Each row below holds a small network's activations on one input, seen along a few directions.
Each table varies a few parts of the input and shows all the possible inputs, shuffled.
A made-up example of a description, with smaller parts first: ring(5) and (point or line(9) or (values(3) and line(6))).
Shared parts are said once, and a part with two or three values counts as separate values.

Other details of the inputs shift rows strongly along two fixed directions, in all tables alike. That doesn't count.

A family of inputs:
r1: -2.21	+3.14	-3.74	-0.29	-1.60	+0.71	-0.68	-1.68	+0.07	+2.37	+5.77	-1.27	+1.40
r2: -3.45	+2.54	-2.54	+0.98	-0.49	+2.80	-2.56	-0.22	-1.47	+3.45	+1.80	-5.41	-1.04
r3: -0.18	+2.68	-3.26	-0.96	-2.25	+0.47	-0.26	-2.33	+0.24	+1.20	+5.64	-0.92	+1.54
r4: -3.94	-2.21	+1.59	+0.66	+0.98	+0.85	-3.27	+4.14	-1.18	+1.17	-2.82	-2.93	-2.05
r5: -3.07	-1.42	+1.31	+2.67	+2.46	+0.55	-0.30	+5.63	+2.10	+0.72	-3.44	-1.40	-1.12
r6: -0.95	-2.23	+1.80	+0.34	+0.12	+0.34	-2.20	+2.04	-1.15	-0.31	-3.03	-3.17	-1.87
r7: -1.88	-3.22	+2.58	+0.52	-0.16	-0.21	-2.07	+3.25	-0.80	-0.78	-3.01	-2.68	-2.01
r8: -2.15	-2.03	+1.46	+0.29	+0.60	+1.77	-3.67	+3.87	-0.94	+0.67	-3.29	-3.48	-2.11
r9: +3.67	+0.94	+0.07	-0.79	+0.50	-1.95	+4.62	-1.28	+3.27	-1.13	+1.62	+5.25	+2.19
r10: -2.07	-0.98	+1.29	+4.24	+2.54	+1.46	-0.67	+4.95	+0.89	-0.21	-3.26	-0.22	-0.27
r11: -0.51	+3.21	-3.14	-0.45	-1.80	+0.56	+0.49	-3.63	-0.92	+1.95	+4.33	-1.51	+0.74
r12: +3.14	-2.17	+2.41	-2.06	+0.01	-1.91	+0.63	-0.80	-0.71	-2.63	-2.85	+2.68	-0.17
r13: -2.11	-2.30	+2.02	+0.67	+1.21	+1.42	-3.51	+3.58	-1.52	+0.40	-4.62	-3.81	-2.59
r14: +1.28	-0.81	+0.40	-1.51	-0.94	-1.54	-0.02	-0.57	+0.20	-1.43	+0.38	+2.12	+0.77
r15: -3.71	-2.09	+1.40	+0.78	+1.24	+0.44	-2.61	+3.06	-1.63	+0.98	-3.33	-2.73	-2.19
r16: -1.91	-2.26	+1.39	+0.21	+0.50	+0.78	-3.10	+3.53	-0.60	-0.02	-3.14	-1.83	-1.55
r17: +2.72	-2.79	+2.65	-1.28	-1.06	-2.45	+1.02	-0.91	-0.51	-3.02	-2.05	+1.29	-0.35
r18: +5.20	-0.29	+1.44	+1.33	+1.36	-1.75	+5.34	-3.37	+1.78	-3.35	-1.08	+6.62	+2.07
r19: +3.62	-1.63	+2.42	-1.67	-0.50	-1.26	+0.80	-1.56	-0.80	-2.70	-3.35	+1.56	-0.52
r20: -4.91	+2.52	-2.87	+1.26	-0.27	+1.73	-1.44	-0.43	-1.64	+3.84	+2.64	-4.30	-1.01
r21: +2.89	-0.82	+0.24	-1.66	-1.71	-0.76	-0.02	-1.12	+0.30	-2.21	+0.71	+0.81	+0.65
r22: +2.59	+1.74	-1.69	-2.23	-2.08	+0.03	+0.41	-2.85	+0.14	-0.28	+4.05	+0.46	+1.54
r23: -3.86	-0.99	+1.13	+3.27	+3.32	+1.26	+0.60	+3.15	+1.52	+2.07	-3.88	-2.12	-2.04
r24: +1.71	+7.38	-6.35	+1.53	+0.42	+1.81	+3.67	-5.64	+1.89	+2.80	+9.04	+3.77	+4.44
r25: -1.10	+4.43	-3.85	-0.90	-0.67	+1.75	-0.26	-3.44	-1.23	+2.97	+4.00	-1.11	+0.79
r26: -3.70	+4.40	-4.78	+0.15	-1.19	+1.62	-0.75	-2.41	-0.97	+4.29	+6.61	-3.01	+0.82
r27: +3.32	-2.36	+2.29	-2.46	-0.55	-1.76	+0.39	-0.21	-0.18	-2.61	-2.04	+3.03	+0.20
r28: +4.94	-0.69	+1.89	-0.76	+1.21	-3.20	+5.46	-2.01	+3.14	-2.92	-1.04	+6.36	+1.51
r29: +5.67	-0.15	+1.53	+0.72	+0.71	-1.90	+4.64	-1.56	+2.21	-3.54	+0.05	+7.32	+2.72
r30: -4.36	+3.66	-3.71	+0.61	+0.08	+2.13	-1.45	-1.31	-1.66	+4.13	+3.31	-3.46	-0.42
r31: +1.80	-3.16	+3.01	-1.29	-1.01	-2.76	+1.09	+0.11	-0.11	-2.95	-1.91	+2.20	-0.24
r32: +3.52	-2.02	+1.62	-1.95	-0.96	-1.06	-0.32	-0.01	+0.27	-2.91	-1.79	+1.86	+0.15
Each input here is: line(4) and (values(2) or ring(6)).
Changing only the line(4) part turns r30 into r4. The same change can be made to r18. Which row results?
Answer: r29
A walk changes only the line(4) part. It starts at r1 and steps to r31. List the rest of the walk in order.
Answer: r26, r20
Which other rows does r10 become when the values(2) part takes its other values? List them by row number.
Answer: r5
Which other rows does r21 become when the ring(6) part takes its other values? List them by row number.
Answer: r1, r3, r14, r16, r32
A walk changes only the line(4) part. It starts at r32 and steps to r8. List the rest of the walk in order.
Answer: r13, r19

A family of inputs:
r33: +2.41	-0.50	+1.48	-0.77	-0.43	-0.77	+0.23	-0.48	-1.48	-2.64	-2.95	+1.27	+0.09
r34: -1.64	+1.55	-1.76	+2.12	+0.15	+3.70	-2.85	+0.61	-1.08	+2.40	+1.36	-3.40	-0.12
r35: +1.57	+5.97	-3.94	+0.28	+2.22	+0.75	+3.91	-3.20	+1.78	+3.70	+6.89	+4.69	+3.71
r36: +0.69	-1.47	+1.26	-1.52	-0.39	-2.24	+0.39	-1.34	-1.07	-2.02	-1.91	+2.33	-0.27
r37: +0.97	-0.80	+1.69	+1.31	+2.55	-0.20	+3.17	+1.48	+2.12	-0.54	-2.80	+4.02	+0.40
r38: -0.17	-1.67	+1.89	+0.93	-0.71	-0.33	+0.22	-0.19	-0.36	-0.48	-0.05	-0.98	-0.68
r39: +1.01	-1.94	+2.02	+0.70	-0.85	-2.33	+1.64	-0.93	-1.33	-2.03	-1.12	+1.00	-0.63
r40: -4.72	-0.15	-1.07	+1.93	+0.89	+2.63	-3.59	+1.27	-0.97	+3.20	+0.79	-3.64	-1.04
r41: +1.04	-1.33	+1.22	-2.62	-0.58	-2.29	+0.12	-0.97	-0.40	-1.42	-2.17	+1.94	-0.29
r42: +1.98	-2.08	+0.93	-3.11	-0.50	-1.71	+0.10	-0.72	+0.82	-1.33	-1.17	+1.79	-0.40
r43: +2.72	+0.03	+1.07	-1.94	-0.90	-0.80	-0.02	-0.52	-0.76	-1.62	-2.55	+1.00	+0.07
r44: -0.01	-1.43	+0.12	+0.10	-1.56	-0.79	-2.05	+5.18	+1.71	-2.00	+1.79	+1.68	+2.02
r45: +2.64	-1.05	+1.08	-1.79	-0.27	+0.14	-0.91	+0.86	+0.30	-1.20	-2.48	-0.35	-0.87
r46: +0.69	-2.10	+1.37	-0.15	+0.48	-1.49	+0.25	-1.25	-1.52	-2.26	-1.45	+2.10	-0.11
r47: -5.29	-1.09	-0.37	+1.08	+1.49	+3.01	-4.44	+3.18	-0.47	+3.01	-0.58	-4.87	-2.25
r48: +2.13	-2.63	+2.44	-1.20	-0.70	-1.54	+1.27	-0.44	+0.65	-1.87	-0.41	+0.19	-0.34
r49: -0.73	+7.03	-6.22	+1.72	+0.21	+2.21	+3.62	-3.70	+2.79	+3.76	+7.28	+1.45	+3.11
r50: +1.40	+5.83	-5.27	+2.10	-0.13	+0.10	+4.33	-4.75	+3.81	+0.86	+6.54	+2.07	+3.48
r51: -2.18	+0.97	-1.34	+1.26	+0.60	+3.92	-3.59	+1.95	-0.41	+2.49	+0.69	-4.53	-1.30
r52: +2.06	-2.13	+1.63	-2.55	-0.99	-2.28	+1.36	-0.10	+0.79	-1.44	-0.98	-0.02	-0.62
r53: -6.49	-0.58	+0.58	+1.17	+0.40	+1.08	-3.29	+4.49	-1.61	+3.11	-2.62	-6.75	-3.09
r54: +2.50	-1.03	+1.31	+0.55	-0.06	-0.20	+0.26	-0.65	-1.76	-2.57	-2.35	+1.27	+0.35
r55: -2.59	+0.59	-0.12	+0.41	-0.93	-0.58	-0.14	+0.21	-1.56	+0.87	+0.26	-2.26	-1.23
Describe the family of inputs behind these rows.
Answer: point or line(4) or (values(3) and ring(6))
Which of the alternatives is r44?
Answer: point
Which other rows does r41 become when the values(3) part takes its other values? List them by row number.
Answer: r43, r53

A family of inputs:
r56: -5.96	+2.03	-3.25	+1.89	-0.22	+3.06	-3.86	+2.63	-0.80	+3.81	+3.27	-4.84	-0.58
r57: +1.24	-2.90	+3.07	-1.18	-0.40	-2.49	+0.97	+1.06	+0.45	-2.10	-2.22	+1.46	-0.82
r58: -6.70	+2.67	-3.28	+2.09	+0.78	+3.68	-2.46	+1.24	-0.81	+5.60	+2.13	-6.64	-1.76
r59: +1.44	-3.67	+3.40	+0.98	+0.02	-1.02	+0.18	+1.20	-0.31	-2.98	-4.34	-0.13	-1.33
r60: +0.22	-3.14	+3.47	-0.37	+0.69	-1.76	+0.51	+0.36	-1.30	-1.75	-5.00	+1.04	-1.50
r61: -2.09	+4.30	-4.34	-0.47	-0.80	+2.75	-2.13	-1.07	-0.09	+3.73	+4.75	-2.96	+1.08
r62: -6.60	+2.78	-3.05	+4.33	+3.27	+3.17	-0.99	+2.80	+1.45	+5.59	+1.45	-3.48	-0.78
r63: +1.02	+6.16	-5.49	-2.38	-2.28	-0.05	+2.64	-6.11	+0.76	+2.59	+8.66	+1.15	+3.05
r64: +2.47	-1.18	+2.23	+1.35	+2.02	-0.40	+1.98	+2.31	+1.69	-1.75	-3.68	+3.53	+0.19
r65: -4.64	-4.26	+3.69	+3.38	+1.32	+0.88	-4.13	+6.73	-1.21	-0.19	-6.73	-5.31	-3.59
r66: -7.24	+2.66	-2.49	+5.69	+3.23	+4.59	-2.26	+4.65	+0.80	+4.82	+1.29	-4.63	-0.41
r67: +2.69	+5.18	-5.68	-3.60	-2.54	+0.43	+1.11	-5.21	+0.90	+1.48	+8.88	+2.94	+3.92
r68: +4.30	+0.85	+0.09	-2.62	-0.80	-1.10	+1.38	-3.83	-0.75	-1.81	+0.91	+3.89	+1.33
r69: +2.45	-2.66	+2.85	-0.97	+0.60	-0.96	-0.32	+0.81	-0.64	-2.54	-4.21	+0.75	-1.09
r70: +1.29	-2.42	+2.66	-0.69	+0.38	-2.04	+1.40	-0.17	-0.59	-1.94	-3.59	+0.76	-1.10
r71: +4.68	+1.05	-0.87	-1.41	-1.62	-1.83	+2.85	-4.75	-0.18	-2.39	+2.84	+3.41	+2.11
r72: +1.01	-2.99	+3.06	+0.67	+0.20	-1.20	-0.30	+0.43	-1.52	-2.69	-4.26	+1.11	-1.03
r73: +4.51	+0.64	-0.93	-2.14	-2.52	-2.12	+2.54	-3.55	+1.00	-2.01	+4.42	+3.98	+2.73
r74: +1.92	-3.80	+3.38	-1.34	-0.16	-1.27	-0.79	+2.58	+0.47	-2.55	-3.82	+0.90	-0.66
r75: +5.08	+0.69	-0.05	-2.42	-1.35	-0.78	+1.99	-3.75	+0.85	-2.06	+1.18	+2.97	+1.36
r76: -1.09	-1.98	+1.55	-0.78	+0.18	-1.56	-0.30	+1.66	-0.18	-0.85	-1.92	+0.07	-1.12
Describe the family of inputs behind these rows.
Answer: values(3) and (point or line(6))
Which other rows does r69 become when the line(6) part takes its other values? List them by row number.
Answer: r61, r67, r68, r74, r75
